Each row below holds a small network's activations on one input, seen along a few directions.
Each table varies a few parts of the input and shows all the possible inputs, shuffled.
Descriptions start from the smaller parts, as in this example, which fits no table here: ring(8) and (point or line(11) or (values(3) and line(4))).
Shared parts are said once, and a part with two or three values counts as separate values.

Other details of the inputs vary at random and push rows far along two fixed directions, the same in every table; ignore that.

Table:
r1: [  0 -15   0  13  -3  14  -4   2 -19   7  -4  -2  -4  -2]
r2: [  0 -14  -3  14  -5  16  -4   2 -17  10  -2  -1  -6  -2]
r3: [-22  46 100  -3  11 -47  14 -20  35 -24 -38 -25  35  62]
r4: [ -3   6  -9  10 -10  14   9  15 -15  -3   2  -5   6   5]
r5: [-12 -11  -9   9  -3  16   6  11 -18  -5   1   0   1   8]
r6: [  6  -4  -3  17  -8  14  -4   4 -12   4  -2 -11  -4  -5]
r7: [  0 -14  -1  15  -6  14  -1   0 -16  11  -1  -1  -5  -2]
r8: [ 19   2 -21 -48  25 -33 -21 -11  48  -3  18   6 -21 -34]
r9: [ -7   0 -10   9  -7  12   6   6 -19   0   1  14   5   7]
r10: [  4   1 -12  16 -13  11  17   5  -5   4   1  -1   4   2]
r11: [ -1 -13  -1  17  -7  13   4  -2 -14  13  -2   2  -5  -7]
r12: [-10  -2  -8   8  -3  14   8   8 -17   0   0   7   5   9]
r13: [  5  -5  -5  20 -11  12   5   1 -11   9  -1  -8  -5 -10]
r14: [  0 -10   2  16  -6  11   6  -3 -11  14  -2   2  -7  -5]
r15: [  2  -1 -32 -67  35 -30 -24  -4  46 -16  21  17 -12 -21]
r16: [  0 -14  -3  15  -6  12   1  -1 -14  13  -1   0  -4  -5]
r17: [  3  10  -8   7 -16   9   7   8 -18  -3   1   6   7   2]
r18: [ 12   0 -27 -62  33 -35 -16 -14  58  -5  23  25  -9 -23]
r19: [  5  -5  -4  18 -10  12  -1   2 -13   5  -1 -11  -4  -6]
r20: [  0   7 -11   9 -14  11   6  13 -15  -3   0   2   7   2]
r21: [  5  -6  -3  17  -7  14  -4   5 -15   1  -4 -12  -3  -7]
r22: [  5  -5  -4  17 -10  10   2   1 -11   8   0 -10  -3  -8]
r23: [  8   2 -31 -62  28 -29 -25   6  47 -21  25   4 -14 -25]
r24: [-19  45 101  -7  13 -54  13 -33  26 -17 -35   2  37  63]
Description of these inputs: values(2) and (point or line(5) or line(6)).
Question: The inputs of r11 and r13 match in every part but the values(2) part. If r1 is changed in the same way as r11 into r13, which row does it become?
Answer: r21
Question: Change only the line(5) part in r20. List by row number the other rows that result.
Answer: r3, r4, r17, r23

Table:
r25: [  5 -20  25 -25  25 -37 -32 -33  50  15  -5 -29 -40 -35]
r26: [ -2  29  38  44 -17   2  32 -22 -26  26 -32  18  38  43]
r27: [  7  55 -11 -45   9 -32  12  15  54 -39  15  -9   4  -9]
r28: [-13 -71 -49  55 -25  87   6  -3 -77  63  16  23 -40 -39]
r29: [ -4  -7  71  47  -6  -1   6 -36 -45  27 -29  11   4  16]
r30: [ -7  -5  10 -52  54 -27 -54   6  41 -33   3 -34 -13   5]
r31: [-46 -16  54  24  17  18  -3   3 -43 -11 -29   4  21  67]
r32: [-19  -2  -1 -73  41 -31 -25  -5  30 -30  -1  32   7  18]
r33: [-32  31  32  24 -29  -3  44   9 -37 -16 -14  19  36  70]
r34: [ 32  24  65  52 -40  -3  -3  -7 -20   5 -28 -36  10  12]
r35: [ 15 -19  14 -27  30 -35  -7 -12  77  11   2 -28 -21 -20]
r36: [-23  21  -5 -74  25 -40 -15   2  36 -31  13  38  22  12]
r37: [-23  32  42  29 -26  11  19  27 -25 -26 -21 -44  37  38]
r38: [ 21 -35 -82  77 -48  74  31  27 -41  18  20 -25 -16 -43]
r39: [  49  -35 -110  -42   -7   23  -42    7  -16   25   52   60  -36  -78]
r40: [-16  -1 -93  43 -46  75  45  47 -76   2  28  49   3  -9]
r41: [ -3  10   4 -55  35 -26 -34  10  43 -41  -1 -26  -4  -1]
r42: [  17  -73 -109  -34   20   34   -7    8   13   45   51   46  -45  -69]
r43: [  7  -2  -3 -36  29 -43  12 -32  57  -1  14  34   5   1]
r44: [ 17  40  41  56 -30   4  21  -7  -7  13 -35 -40  26  22]
r45: [ 31   1  28 -20  26 -54 -44 -29  34   2  -4 -21 -32 -47]
r46: [-13  43  38  32 -37   3  36  25 -23 -23 -14 -42  31  46]
Question: The inputs of r44 and r26 match in every part but one. If r45 is changed in the same way as r44 into r26, which row does it become?
Answer: r29
Question: Describe the family of inputs behind these rows.
Answer: values(2) and (line(5) or ring(6))

Table:
r47: [ -5  18  82  57 -20  -1  21 -24 -11  17 -44 -31  23  44]
r48: [ -3 -17  28 -39  42 -38 -32 -30  32  13  -2  15 -13  -6]
r49: [  8  21   0 -49  20 -37  -8 -18  41  -7   5  20   9  -5]
r50: [ 28 -28 -75   3  -7  28 -19  13 -14  11  24   2 -36 -58]
r51: [ -2  22   8 -54  18 -32  -7   3  39 -23   7  12   1   3]
r52: [-18  33  65  41 -14  -9  26 -11 -23  -8 -31 -10  38  58]
r53: [-24 -43 -20  64 -30  73  30  16 -83  20  -8  29   6  19]
r54: [  5 -20 -97 -19  -9  35 -15  39 -16 -14  45  19 -12 -27]
r55: [-27  37  60  32 -11  -1  32   3 -17 -18 -32 -21  30  60]
r56: [ 18   3  18 -22  18 -36 -13 -27  47   9   4  -2 -10 -17]
r57: [  8   9  20 -34  16 -30 -18 -10  36 -10   4 -14 -15 -14]
r58: [  3  15   6 -43  23 -48   2 -14  50  -3  10  27   6  -7]
r59: [ 12 -27 -83  -5  -4  35 -18  25 -14   8  26 -14 -31 -52]
r60: [ -2 -22 -13  69 -41  62  21  36 -68   5  -7 -31   5   2]
Question: The inputs of r53 and r48 match in every part but one. If r51 is changed in the same way as r53 into r48, which row does it become?
Answer: r57
Question: Describe the family of inputs behind these rows.
Answer: values(2) and (point or line(6))
Question: A walk changes only the line(6) part. It starts at r56 and steps to r47. List the rest of the walk in order.
Answer: r50, r57, r59, r60

Table:
r61: [ 36 -14 -58 -39  14 -10 -33   1  23   4  28   4 -29 -57]
r62: [-12  42 101   1  14 -56  23 -37  47  -5 -35 -11  31  53]
r63: [ -2  44 110  -8  14 -61  -7 -30  46 -18 -41 -38  23  39]
r64: [-18  -4  16  91 -47  61  39  24 -66  13 -25 -35  14  28]
r65: [ 31 -12 -54 -45  15  -8 -40   7  27  -6  27  -8 -32 -60]
r66: [  2  41 103  -6  16 -63  -5 -34  48 -17 -38 -31  24  39]
r67: [-17  19 103  -1  21 -51  15 -45  49   1 -35 -10  24  52]
r68: [  9 -11 -62 -57  20  -6 -26   0   8   2  28  49 -16 -36]
r69: [-12  15 112  -6  31 -61  -1 -46  50  -2 -38 -16  12  44]
r70: [  6  -4 -71 -66  15  -8 -22  25  24 -21  36  14 -16 -33]
r71: [ 11   6 -66 -58  16 -15 -10  10  28 -16  36  34 -11 -35]
r72: [-18  19  96  -2  23 -46  11 -33  46  -7 -33 -24  24  48]
r73: [ -6  50 105  -2   9 -54   3 -23  48 -25 -39 -40  25  48]
r74: [ -20  -21  -39   89  -54   93   36   44 -108   10   -2    0   13   22]
r75: [-23  47  86 -18   9 -53  22 -22  35 -16 -28  10  41  61]
r76: [  8  -7 -77 -62  14  -3 -20  25  19 -19  39  17 -15 -35]
r77: [ 12   1 -76 -57  14 -10 -12  13  28 -17  38  30 -12 -37]
r78: [-24  45  92 -15  17 -49  14 -25  24 -21 -30  12  37  65]
r79: [ -1  24 103  -4  21 -60  -9 -49  34   5 -34  -9  10  31]
r80: [-11  15 111  -6  28 -61  -1 -49  50   1 -37 -10  12  42]
r81: [  1   0  12  92 -56  57  35  14 -67  20 -20 -20  14  19]
r82: [ 34 -12 -59 -42  14  -7 -35   7  26  -1  30  -3 -28 -61]
r83: [  6  -8 -67 -62  25  -6 -26  18  20 -17  37  25 -13 -29]
r84: [ 25 -25 -51 -41  23 -11 -43  -3  23  10  29   2 -36 -60]
r85: [-23  35  81 -14  21 -43   0 -21  23 -22 -33   2  33  60]
r86: [ -17  -25  -29   81  -53   83   28   27 -105   21   -8   13   12   19]
r87: [-13  46 109  -7  19 -68  20 -44  56  -4 -37  -8  32  53]
r88: [-25  62 102 -14   9 -63  28 -29  39 -26 -35   2  44  66]
r89: [-19  19  94   3  21 -44  14 -34  45  -5 -35 -20  24  51]
r90: [ -23  -20  -32   78  -51   87   28   45 -101    4   -4   -7   10   19]
r91: [ 11  -6 -71 -60  14 -11 -15  14  27  -9  38  34  -9 -31]
r92: [ -19  -17  -32   91  -63   87   47   44 -102   14   -6   -5   18   27]
r93: [-12 -14  -6 101 -52  73  45  27 -76  21 -18 -25  12  21]
r94: [  3 -35 -11  84 -44  63  11   7 -80  37  -8 -10 -10 -10]
r95: [  8 -16  -1  90 -54  61  22  13 -77  25 -16 -19   4   2]
r96: [  4 -12 -63 -62  26  -2 -38  14  13 -16  28  24 -19 -34]
r97: [  0  -2   5 100 -62  68  40  18 -82  24 -19 -16  11  16]
r98: [ -3  50 101   1  10 -57   8 -26  50 -21 -37 -30  29  50]
r99: [  9 -12 -65 -62  28  -9 -31   5  17  -8  29  35 -17 -32]
r100: [ 10 -11 -60 -59  23  -7 -27   2  10  -2  29  46 -16 -32]
r101: [-23  44  86 -12  12 -48  18  -9  32 -30 -29 -14  41  66]
r102: [  4  -8 -69 -63  23  -4 -28  18  17 -18  36  21 -16 -31]
r103: [-21  49  73  -8  11 -46  20 -11  34 -34 -26 -11  37  58]
r104: [  6 -11   7  86 -52  54  25   6 -76  29 -18 -11   6   1]
r105: [ -8  27 108  -7  23 -58 -14 -36  39  -7 -37 -33  13  34]
r106: [  3 -34 -16  87 -47  66  14   6 -87  43  -7  -3 -13 -15]
r107: [ 15 -32 -59 -48  29  -8 -21  -7  39  10  31  16 -30 -46]
r108: [-27  54  91 -12  11 -52  18 -11  36 -41 -33 -23  37  64]
r109: [ 10  -3 -68 -60  14 -11 -13  14  24  -7  37  39 -10 -32]
r110: [ -18  -23  -37   82  -55   86   34   35 -102   16   -1   10   13   19]
r111: [ 10 -30 -55 -46  26   0 -25   4  34   2  28   3 -31 -47]
r112: [  0   0  11  91 -59  59  38  13 -73  25 -20 -11  12  15]
r113: [ 19 -36 -49 -45  31  -6 -34  -1  32   9  28   9 -39 -54]
r114: [ 31  -4 -65 -47  14  -9 -30  12  35  -7  35   1 -26 -54]
r115: [-25  34  82 -18  21 -42  -5 -18  21 -25 -32  -5  31  56]
r116: [-14 -37  -9  95 -48  75  42   7 -81  40 -12   1   1   8]
r117: [  8   2 -76 -61  16  -8 -17  23  24 -26  38  13 -17 -40]
r118: [  9  -5 -75 -60  15  -8 -17  22  25 -16  37  23 -12 -31]
r119: [ -7 -41  -1  83 -37  62  23   2 -74  40 -12   2 -11  -2]
r120: [ 19 -37 -54 -44  30  -8 -34  -4  32   9  28  13 -38 -54]
r121: [-12 -42  -4  89 -39  76  19  21 -81  29 -14 -24 -10  -1]
r122: [-16  18  98   2  20 -46  17 -45  40   3 -33  -4  21  49]
r123: [ 21 -35 -46 -43  28 -10 -30 -13  27  18  28  27 -40 -53]
r124: [  9 -11 -75 -61  24  -4 -23  13  17 -12  38  33 -17 -31]
r125: [  7  -5 -63 -63  22 -11 -20   4  19  -5  35  47 -14 -32]
r126: [-14 -11   0 100 -52  73  45  28 -77  21 -18 -29  13  21]
r127: [  6  41 103  -2  10 -59   1 -40  37  -6 -36 -15  22  36]
r128: [  9   4 -72 -58  18 -11 -14  21  29 -26  37  15 -12 -35]
r129: [ 21 -13 -66 -44  17  -8 -14   1  36   8  33  18 -23 -47]
r130: [ -3 -32  -6  86 -45  71   8  21 -85  27 -13 -30 -11  -8]
r131: [-23  20 101   3  21 -43  13 -31  41  -8 -37 -29  23  51]
r132: [-13 -39   3  84 -36  70  17  19 -74  25 -17 -25 -11   2]
r133: [ -1   0  11  95 -56  61  35  21 -70  17 -22 -29  13  21]
r134: [ 20 -13 -69 -44  21  -8 -15   4  36   4  32  10 -25 -46]
r135: [ 28 -27 -52 -40  23 -13 -40  -9  21  15  29  10 -37 -58]
r136: [ 16  -9 -64 -50  22  -8 -21  10  37  -4  32   1 -26 -48]
r137: [  1 -32 -12  86 -41  63  10  13 -79  31 -10 -20  -9  -7]
r138: [ 28  -1 -60 -49  13  -9 -31  13  34  -9  32  -4 -28 -53]
r139: [ 12   0 -79 -54  15  -7 -11  18  25 -19  38  24 -14 -37]
r140: [  7 -13 -65 -59  26  -3 -33  13  13 -12  30  28 -16 -33]
Question: Describe the family of inputs behind these rows.
Answer: line(8) and (line(4) or ring(6))
Question: The inputs of r106 and r135 match in every part but the line(8) part. If r68 is changed in the same way as r106 into r135, which row does it become?
Answer: r99
Question: The inputs of r69 and r132 match in every part but the line(8) part. If r92 is changed in the same way as r69 into r132, which row does it become?
Answer: r70
Question: The inputs of r100 and r115 match in every part but the line(8) part. If r97 is changed in the same way as r100 into r115, which row does it become?
Answer: r138
Question: A walk changes only the line(4) part. It starts at r71 and steps to r109. List the rest of the walk in order.
Answer: r78, r100
Question: Change only the line(4) part in r102. List by row number the other rows that result.
Answer: r76, r115, r117
Question: A walk changes only the ring(6) part. It starts at r65 and steps to r130. List the rest of the walk in order.
Answer: r132, r111, r64, r73
Question: Change only the ring(6) part in r95. List by row number the other rows that result.
Answer: r67, r80, r81, r94, r129
Question: List by row number the other rows that have the line(8) part in common with r98.
Answer: r66, r74, r85, r89, r93, r103, r118, r120, r137
Question: List by row number the other rows that have the line(8) part in common with r82.
Answer: r72, r83, r84, r101, r113, r114, r126, r128, r140
